These are the activations of a small neural network, seen along a few directions. Each row is one input.
Each table varies a few parts of the input and shows all the possible inputs, shuffled.
A made-up example of a description, with smaller parts first: one of 8 places around a ring, together with either a single point or one of 11 places around a ring or (one of 3 separate values, together with one of 6 places along a line).
Shared parts are said once, and a part with two or three values counts as separate values.
In the rows, zero is written as 128.

Other details of the inputs shift rows strongly along three fixed directions, in all tables alike. That doesn't count.

Rows:
x1: [129 149 166  89 149 111 130 122 143 140 120]
x2: [ 80  45 132  86 163 168 131 154 132  89 132]
x3: [ 96  34 129 127 155 144  89  90 139  91 128]
x4: [134 177  77 144 104 127 196 121 122 173 119]
x5: [147 142 174 195 116 104  98  81  96 139 128]
x6: [123 109  46 103  78 172 131 162 120  94 110]
x7: [134 139 152  94 149 114 136 159 188 113 133]
x8: [121 136 147 104 161 111 139 158 191 114 134]
x9: [163 167 139 181 121 112 101 134 111 140 127]
x10: [107  97  57  99  66 149 145 144 110 110  84]
x11: [123 148 167  76 151 138 143 154 156 141 158]
x12: [100  98  80 144  86 167 139 152  89 100 116]
x13: [135 137 145  64 166  99 127 133 154 139 118]
x14: [127 127 137 109 180 116 148 154 189 120 133]
x15: [102  90  38 113  94 151 160 140 112 119  83]
x16: [174 151 149 198 140 108  78 114  89 138 144]
x17: [119 119 148 105 183 114 146 165 172 128 126]
x18: [161 184  58 101 104 112 160 131 137 144 102]
x19: [120 120 171 135 176 106 133 104 141 139 126]
x20: [ 97  96  53 118  94 186 175 157 103 122 132]
x21: [152 170 101 137 101 129 144 101  89 164 138]
x22: [ 99  72 136 172 108 143  91  86  81 106 123]
x23: [164 153 155 181 134 105  92  77  78 147 135]
x24: [120 126 173 130 166 105 118 152 162 123 134]
x25: [119  46 138 108 154 158  60 120 119  76 154]
x26: [125  74 130 173 102 141  55  82  75 110 119]
x27: [144 173  87 125  93 121 168 180 139 135 102]
x28: [138 151 166 215 122 125 112 105 101 148 167]
x29: [123 133 190 113 148 129 133 138 151 136 165]
x30: [139 171 117 162 114  91 143 122 134 152 102]
x31: [119 181  84 116  88 126 196 134 133 164 118]
x32: [120 132 178  90 154 122 141 161 158 119 134]
x33: [152 176 121 118 128 135 151 143 114 155 156]
x34: [136 145 157  73 172 123 138 160 141 128 140]
x35: [117  90 123 138 107 168  95 134  83  99 131]
x36: [110 132 171  71 139 121 153 123 163 145 142]
x37: [149 171 148 159 109 120 123  89 105 165 144]
x38: [158 169  92 152  94 115 122 106 125 138 108]
x39: [ 89  43 139 121 135 139  80  94 140  84 129]
x40: [157 148 150 184 116  95 100  85 135 133 125]
Description of these inputs: one of 2 separate values, together with one of 4 places along a line, together with one of 5 places along a line.
Changing only the place on the line of 4 turns x14 into x20. The same change can be made to x7. Which row results? -> x29
A walk changes only the place on the line of 5. It starts at x4 and steps to x31. List the rest of the walk in order. -> x36, x37, x21
Change only the choice among 2 separate values in x9. List by row number the other rows that result. -> x26

Rows:
x41: [157 210  53 152 119 107 191 161 151 162 107]
x42: [136  92 142 184 104 152  82  99  59 109 128]
x43: [124 141  50 123  59 164 157 154  71 126  99]
x44: [129 106 211 138 177  83  89  95 184 131 143]
x45: [124 123 159  67 185 101 141 122 178 126 132]
x46: [127  97  91 129  99 169 103 117  77 109 137]
x47: [133 156 107  64 135  98 168 183 175 138  89]
x48: [147 215  85 131  79 121 200 149 138 190 125]
x49: [118 105 222 127 199  81  86  98 169 135 128]
x50: [141 169  83 125 137 125 191 153 149 146 125]
x51: [156 165 166 194 141  80 120  91 115 150 120]
x52: [150 139 167 164 170  87  92  83 148 147 133]
x53: [140 168 157 157 131 108 143 120 115 183 138]
x54: [110  63 160 162 114 158  84  75  97 101 146]
x55: [113 123  34 165  65 158 156 151 116 114 106]
x56: [ 94  78 109  81 117 175 132 171 141  84 135]
x57: [140 158 176 163 173  92 113 145 150 139 130]
x58: [160 221  63 127 107 108 191 129 137 161  96]
x59: [147 186  77 118 101 104 164 166 139 147  80]
x60: [135 110 101 192  70 160  98 120  43 143 134]
x61: [105  34 151 107 167 130  73  95 142 101 135]
x62: [139 106  77 205 104 152  86 118  79 110 131]
x63: [126  64 136 166 106 135  60 105 115  96 131]
x64: [144 201 107  69 135 112 177 165 149 158 136]
x65: [184 178 145 190 138  90 103  98 112 142 137]
x66: [111  66 117  96 133 162  85 115 109  83 128]
x67: [ 96  51 131  66 164 172 106 157 138  80 148]
x68: [129 177 123  85 147 111 170 134 147 161 141]
x69: [131 132  84 186  51 157 108 114  60 123 141]
x70: [116 124 205  68 169 122 116 136 174 120 157]
x71: [121  88 112 221 107 149 111 105  68 115 129]
x72: [188 175 129 197 131  84  98 106 123 153 127]
x73: [171 176 160 196 130  84 108 110 105 142 121]
x74: [140 159 181 165 144  98 112  85 148 136 135]
x75: [115 170 103  64 131 114 192 155 160 139  87]
x76: [ 59  38 131  32 140 172 133 139 127  95 121]
x77: [115  99  51  50  95 182 160 161 112  99 109]
x78: [121 170  94  84 126 123 177 192 188 128 113]
x79: [126 112  87 126  70 170 132 133  97 104 120]
x80: [ 98  40 180 143 147 166  86 114 119  82 168]
x81: [125 154 166 108 145 111 129 143 123 143 141]
x82: [163 182 154 208 135 108 146 129 104 153 137]
x83: [105 106  48 106  68 173 173 139  83 117  88]
x84: [113 165 127   5 144 121 185 185 211 117 108]
x85: [101  65 129 110  96 177  96 133 103 114 155]
x86: [121 111 219 153 190 107 113 111 174 124 168]
x87: [127 163 147  64 155 107 156 161 165 127 104]
x88: [ 66  20 149  98 168 153  95 142 141  82 128]
x89: [182 181 130 195 132  88  95 102 122 152 124]
x90: [126 125  83 191  56 160 122  91  69 128 128]
x91: [114 120 155  30 182 129 163 136 180 128 132]
x92: [112 106 114 186  90 144 105  93  52 132 134]
x93: [135 166 107  43 138 134 177 179 159 162 137]
x94: [139 154 172 151 149  84 114 102 174 146 126]
x95: [ 97  56 100 116 114 138 113 124 118 107  98]
x96: [130 122 213 119 196 107  98  85 147 142 165]
x97: [107 136  50 135  49 161 161 128  87 131 122]
x98: [143 137 193 147 173 109 105  93 132 172 171]
x99: [126 128 210 111 179  87 117 103 185 126 145]
x100: [156 176 118 154 106 101 124 132 150 140 112]
x101: [108  63 119 115 101 155  93 122 115  78 128]
x102: [167 191 141 207 127 108 131 141 102 149 129]
x103: [ 85  51  99  32 153 184 157 171 145  84 138]
Changing only one part turns x82 into x103. The same change can be made to x43. Which row results? -> x46
Changing only one part turns x95 into x44. The same change can be made to x81. Which row results? -> x69
Describe the family of inputs behind these rows. -> one of 3 separate values, together with either one of 5 places around a ring or (one of 2 separate values, together with one of 8 places along a line)
Change only the place on the line of 8 in x99. List by row number the other rows that result. -> x44, x48, x54, x74, x90, x94, x97
Change only the choice among 2 separate values in x72. List by row number the other rows that result. -> x61
Change only the place on the ring of 5 in x57. List by row number the other rows that result. -> x71, x82, x88, x102
Change only the place on the ring of 5 in x55. List by row number the other rows that result. -> x56, x78, x80, x86
Change only the place on the line of 8 in x63. List by row number the other rows that result. -> x69, x70, x79, x84, x85, x100, x101

Rows:
x104: [ 93  86 167 138 125 145 116 144 127 106 159]
x105: [161 190 132 167 146  78 143 106 189 147 123]
x106: [130 163 201 113 162 112 126 171 170 146 151]
x107: [115  84  85  39 111 164 124 131 100 116 123]
x108: [ 94  83 138  69 125 173 118 177 114  77 129]
x109: [142 155 177 114 209 109 141 167 149 146 159]
x110: [138 131 151 200 129 143 107 106 125 125 175]
x111: [125 132  86 165 107 144 147  83  80 156 127]
x112: [142 141  69  37 137 116 160 180 173 117  89]
x113: [143 190 175 148 135  90 175 101 135 183 120]
x114: [ 96  65 182 133 196 152 106 129 138 109 175]
x115: [108 119 156  89 168  96 164 151 195 125  93]
x116: [152 202 150 139 134  96 158  83 156 176 149]
x117: [119 114 175 108 126 131  91  97  90 116 129]
x118: [140 122  98 135  94 167 115 146 118 107 156]
x119: [131 136  55 164  61 131 120 143 109 123  78]
x120: [121 114 187 140 122 123  80  87 105 147 139]
x121: [120 109 163 190 127 143 130 132 106 126 142]
x122: [136 112 127 204 158 105 102  89 127 127 122]
x123: [146 137 118 166 134 125 114  86  62 159 133]
x124: [161 135  73 169  84 126  99 109 125 111 112]
x125: [148 148  57 127  52 156 134  99  90 138 126]
x126: [ 85  56 152 111 137 116  99 125 159  90 117]
x127: [130 118 102 132 100 127 107 134 108  89  83]
x128: [170 199  71 105 109 136 177 193 125 146 128]
x129: [ 82  76 143  88 105 140 127 107 117 121 133]
x130: [128 139  68  64 162 111 174 177 162 128  85]
Changing only one part turns x109 into x123. The same change can be made to x114. Which row results? -> x111
Describe the family of inputs behind these rows. -> one of 3 separate values, together with either one of 4 places along a line or one of 5 places around a ring
List by row number the other rows that have the choice among 3 separate values in common with x112. -> x105, x115, x119, x122, x124, x126, x127, x130
Change only the choice among 3 separate values in x125. List by row number the other rows that result. -> x118, x124

Rows:
x131: [114  91  24  81 106 169 152 178 137  88  95]
x132: [ 82  92 134  72 140 171 165 167 130 120 146]
x133: [155 205 134 105 133  77 159 155 183 156  97]
x134: [103 104  96 107  79 183 135 167  88 111 136]
x135: [149 196 155  96 132  87 153 132 168 159 111]
x136: [117  55 153 184 126 140  50 113 109  72 133]
x137: [ 80  61  52 102 104 165 147 164 144  82 102]
x138: [133 110 232 142 160 112  67  85 124 128 175]
x139: [161 182 169 227 132  80 117  64 108 171 131]
x140: [165 173   4 176  57 127 156 131  85 142  81]
x141: [122 120 193  38 197 121 132 128 175 132 162]
x142: [109  32 166 142 154 145  41  66  84  96 145]
x143: [173 231 130 152 140 110 174 158 114 181 147]
x144: [151 129  96 248  85 114 105  74  80 134 111]
x145: [105 140 182  47 176 118 167 136 191 148 150]
Describe the family of inputs behind these rows. -> one of 3 separate values, together with one of 5 places along a line
Changing only the place on the line of 5 turns x139 into x137. The same change can be made to x142. Which row results? -> x131
Change only the choice among 3 separate values in x145. List by row number the other rows that result. -> x138, x141
